A small network was shown many inputs. Here are its activations along a few directions, one row for each input.
Each table varies a few parts of the input and shows all the possible inputs, shuffled.
A made-up example of a description, with smaller parts first: one of 8 places around a ring, together with either a single point or one of 11 places along a line or (one of 3 separate values, together with one of 6 places along a line).
Shared parts are said once, and a part with two or three values counts as separate values.

Other details of the inputs vary at random and push rows far along two fixed directions, the same in every table; ignore that.
To show where, the next rows are all for the same input, with only those details redrawn:
[ 27  17  19 -54 -17  -7  72  22  44  31  44 -24]
[-62  44 -34 -46  21   5 -35  -7 -36  26 -13 -26]
[ 36 -34 -27   8 -36   4 -23  29 -13 -41 -45  -6]
[ 39 -32 -23   5 -36   3 -15  30  -7 -37 -39  -7]

A family of inputs:
x1: [-79  20 -11 -19  51  17 -30 -49 -34 -13  22 -26]
x2: [ 16 -38 -11  17 -29  -6 -12  27   6 -70 -24  29]
x3: [ 41  31  11 -41  16  -7  98  13  35  12  13  -8]
x4: [ 34 -50 -25  27 -24  10 -28  16  15 -31 -22 -20]
x5: [  9 -62 -15  47 -36  33 -20 -13  -4 -64 -27   6]
x6: [ 53 -39  14  30 -13  22 -51  32 -10  -6 -18  11]
x7: [ 30 -70   3  38   2 -12 -50  17 -11 -49 -10  25]
x8: [  9 -17  41 -17  10 -16  37  10  52  32  72  15]
x9: [ 20 -63  -9  41   1   2 -31   2   1 -89 -12   0]
x10: [-73  40  -9 -46  38   8 -16 -31 -58 -19   5  -9]
x11: [ 34  -9  30 -33  -1  -7  45  13  43  62  59 -20]
x12: [ 15 -44   2  59 -46  -3 -13  -4 -17 -43 -45  34]
x13: [-54  60 -13 -37  27  26 -57   4 -44  19 -15 -11]
x14: [ 33  27  -1 -32  -4 -17  96  16  44  24  21  -9]
x15: [ 36 -34 -27   8 -36   4 -23  29 -13 -41 -45  -6]
x16: [ -5  11  25 -38 -23  -2  72  14  50   7  49  16]
x17: [ 44 -23 -23  61 -29  13 -18  11  25 -30 -36  14]
x18: [ 41 -49 -18  22  -8  21 -34  14   4 -50 -37 -19]
x19: [ 39 -29  -1  42 -47 -20 -27  11  -9 -11 -33   5]
x20: [ 56  -5 -19  37 -18  16 -11  38 -16 -47 -63  25]
x21: [-53  33  -4 -13  23  16 -84 -13 -37  60   4  -3]
x22: [ 37 -73   7  36   5  -7 -43   9 -24 -57 -10  18]
x23: [-85  41 -15 -39   9  24 -12 -34 -49   2  -7   3]
x24: [-70  36   7  -6  47 -15 -29 -48 -71  -6  -5  -6]
x25: [ 43 -71  16  31  -5   7 -24   0 -28 -49  -5  14]
x26: [-56  59 -29   1  56  22 -36 -19 -12  29 -10 -11]
x27: [ 62 -46 -13  35  12   2 -10  12 -10 -18 -46  14]
x28: [ 39  46  41  13 -14 -29  76   2  42  50  23  16]
x29: [-95  19 -29  -2  44   4 -58 -25  -3  -6  13  -5]
x30: [ -5  10  25 -39 -33  11  79   1  41  10  43  15]
x31: [ -9  -7  27 -16 -18  18  75 -14  74  21  68  -5]
x32: [ 19  10  64 -17  -9 -16  98 -23  21  16  57  -3]
x33: [-73  12  -1 -16  27  24 -40 -42 -48  39  15   4]
x34: [ 52 -46 -22  54 -31  -7 -22   8  -1   3 -33  24]
x35: [ 37  19  29 -61  -1   4  71  23  35  12  33 -23]
x36: [ 42   1  18 -17  13 -17  77   7  52  65  46  -5]
x37: [  5 -12  34 -19  -3  18  73 -25  42  -3  66 -21]
x38: [  9 -17  44 -20 -14   9  60  -6  49  51  70  15]
x39: [ 25 -42  -6  12 -12  -6 -14  18 -23 -93 -29  16]
x40: [ 14 -43   1  61 -36 -18 -22  10  -8 -47 -40  36]
x41: [ 26 -40  -1   8 -38  18   8   1 -28 -75 -29  15]
x42: [ 38 -71  13  33 -20  18 -20  -6 -28 -38 -10  17]
x43: [ 51 -23 -20  59 -18 -32  11  10  -6 -24 -63  14]
x44: [-47  48 -16   3  35   7 -51 -23 -32  67  -5  12]
x45: [-63  65 -47 -20  13  -5 -16 -22 -33  34 -25  -2]
x46: [  8  14  38 -51   6 -22  78  18  49  -9  65   4]
x47: [-73  35   5  -5  58 -30 -37 -35 -58 -10  -1  -2]
x48: [ 20  15  31 -19 -18  12  30  10  63  38  58 -18]
x49: [ 49 -37 -31  39   8   9   4   5  15 -50 -50  -5]
x50: [-57  76 -35 -12  18  10 -35 -13 -40  26 -34   9]
x51: [-77  41   5  -6  55 -37 -35 -26 -37   2   7   5]
x52: [-47  19 -13 -32  54  14 -62 -17 -45  41  -8 -21]
x53: [ 11  14  60 -12 -21 -11  97 -20  30  28  52   6]
x54: [ 32  32  24  10 -19 -42  84  -7  44  52  24   7]
x55: [ 31 -45 -22  34 -43   9 -38  11  18 -24 -16 -12]
x56: [-64  50 -29 -39   1   4 -44 -12 -33  33  -6 -17]
x57: [ 37 -37 -40  58 -34  -1  -9   3  26 -29 -36   5]
x58: [-51  44  -8 -21  49  -7 -41 -22 -52  25 -28 -23]
x59: [ 47 -18  15  43 -19   3 -40  27 -21 -24 -44  10]
x60: [-81  12  -9 -11  34   6 -55 -22 -24  43  19  14]
x61: [-60  60 -17 -34   5  19 -61  -4 -39  26 -13  -7]
x62: [ 27  15  36 -22   3  21  36  19  57  31  56 -22]
x63: [50 17 38 -5 19  4 53 18 40 59 43 11]
x64: [ 58  -6   1  69 -11  -9 -14  22 -18 -29 -67  30]
x65: [  4  12  48  -5   2 -42  63   4  48  14  53  15]
x66: [-48  62 -19  -5  65 -20  -6 -31 -44  30 -41  -7]
x67: [ 41 -43 -45  49 -12  -1   0   9  23 -37 -43  -5]
x68: [  5 -59 -17  49 -29  14 -24  10  31 -56 -12  16]
x69: [  3  -5  35 -23  20 -15  62   2  75  -5  83 -11]
x70: [ 32  32  56 -15 -22 -17  50  12  42  54  47  -4]
x71: [ 39 -54 -10  36 -38   2 -57  15 -10   0 -22   7]
x72: [-58  42 -15 -15  31 -18 -38 -21 -40  44 -13 -24]
- Changing only one part turns x64 into x63. The same change can be made to x65. Which row results? => x8
- What is each input in this table made of? => one of 4 separate values, together with either one of 8 places around a ring or (one of 2 separate values, together with one of 5 places around a ring)
- Which other rows does x54 become when the choice among 2 separate values takes its other values? List them by row number. => x19
- Which other rows does x34 become when the choice among 4 separate values takes its other values? List them by row number. => x45, x54, x57
- Which other rows does x72 become when the place on the ring of 5 takes its other values? List them by row number. => x19, x58, x59, x70
- Which other rows does x63 become when the choice among 2 separate values takes its other values? List them by row number. => x6
- A walk changes only the place on the ring of 8. It starts at x1 and steps to x9. List the rest of the walk in order. => x69, x29, x68, x31, x5, x37

A family of inputs:
x73: [ 14  25  16 -20  10  -8  32   8  25  43  26 -10]
x74: [  1  38  12 -24   8  -9  50  -3  18  36  20  -7]
x75: [  7  32  15 -22  18 -10  38   0  19  41  26  -9]
x76: [-36 -19 -27  13  13  11 -54 -14 -29 -31 -22  -2]
x77: [-14  46   4 -29   7  -5  38  -6  13  45  18 -10]
x78: [  4   4  24 -33  -1   2  44   3  23   0  39  -8]
x79: [-90  20 -36  13  38   9 -90 -35 -61   1 -30   4]
x80: [ 76 -76  17  45 -45   2   1  24  14 -53 -13  19]
x81: [-25  13 -37  12   2   8 -65  -1 -38   6 -48  -1]
x82: [-27  -9 -12  14   5   7 -55  -9 -43 -21 -28   9]
x83: [-62  34   2 -47  37   6  -1 -23 -10  27  37 -19]
x84: [  2  -2  19 -18   0   0  47  -2  39   2  44  -5]
x85: [ 38 -24 -16  30 -22   3 -31  22  -6 -15 -39   6]
x86: [ 31 -42   1  36 -23  -6 -12  11  -7 -48 -25  19]
x87: [115 -65  10  53 -54  -9  35  40  29 -56 -37  19]
x88: [-41 -14 -20  24  15   8 -66 -20 -37 -13 -22   5]
x89: [  2  35   8 -26  -5  -3  40   3  24  44  22  -8]
x90: [  5   3  20 -22  -3  -7  49   2  27  -9  33  -5]
- What is each input in this table made of? => either one of 8 places around a ring or (one of 2 separate values, together with one of 5 places around a ring)
- A walk changes only the place on the ring of 8. It starts at x74 and steps to x87. List the rest of the walk in order. => x75, x73, x85, x81, x89, x77

A family of inputs:
x91: [  9  44  18 -24 -17 -17  34  16   7  42  15   8]
x92: [-22 -32 -15  39 -10  10 -66  -9  -7 -20  -7   8]
x93: [-110   53  -15  -31   36   15  -27  -36   -6   44   30  -16]
x94: [ 37 -46  -5   3 -44   8  28  15  41 -49  -3  10]
x95: [ 59  21   0  17   2 -13  43  15  32  23 -12  -4]
x96: [ 29   2  -2  34 -29 -16 -16   9 -36 -16 -53  22]
x97: [-34  45  43 -75  38  -8  85 -23  25  30  76 -30]
x98: [-29  42 -43 -21  23  18 -44  -3 -20  69 -20 -30]
x99: [ 49  18  10  18  -6 -33  58  13  25  12 -16   9]
x100: [-79   4 -38  32  17  17 -70 -36 -54 -24 -35  13]
x101: [  4 -56 -36  53 -31  18 -43  -4 -38 -92 -73  23]
x102: [ 77  -9  20  -2 -55   6  26  45  28  17  -5   9]
x103: [-57  47  12 -56  24   1  62 -24   3  14  53 -18]
x104: [ 24   3  53 -48  21 -13  84  -4  38  10  78  -7]
x105: [-31  29  22 -64  39   2  26  -3  14  26  73 -15]
x106: [ 38 -73  10  38 -16   8 -49  22  -7 -59 -14  10]
x107: [ 28  17 -11  14  -5 -26  20  21  19  10 -33   2]
x108: [-47 -24 -19  18  17   5 -83 -17 -30  -4  -5   8]
x109: [ -2 -22  -6 -15  -2   9 -12  12  -5 -48  -8 -15]
x110: [ 39 -38  -1  -1 -43   4  34  22  28 -59   3  -5]
x111: [-52  74 -47 -13  51  -1 -39  -6 -22  56 -29 -17]
x112: [ 17 -39  40   8   3 -12  31 -12  29   8  47  15]
x113: [  8 -51  17  37  11   5 -38  -4 -30 -44 -12  12]
x114: [-46  37 -58  -6  35  15 -80 -26 -62  51 -56 -23]
x115: [ 25  15  10   0 -24   6  -7  11 -25  26 -26  10]
x116: [ 63 -62  41  45 -35  -7  42   5  51 -27  32  21]
- Changing only one part turns x113 into x106. The same change can be made to x97. Which row results? => x109
- What is each input in this table made of? => one of 2 separate values, together with either one of 5 places around a ring or one of 8 places around a ring
- Which other rows does x100 become when the choice among 2 separate values takes its other values? List them by row number. => x93
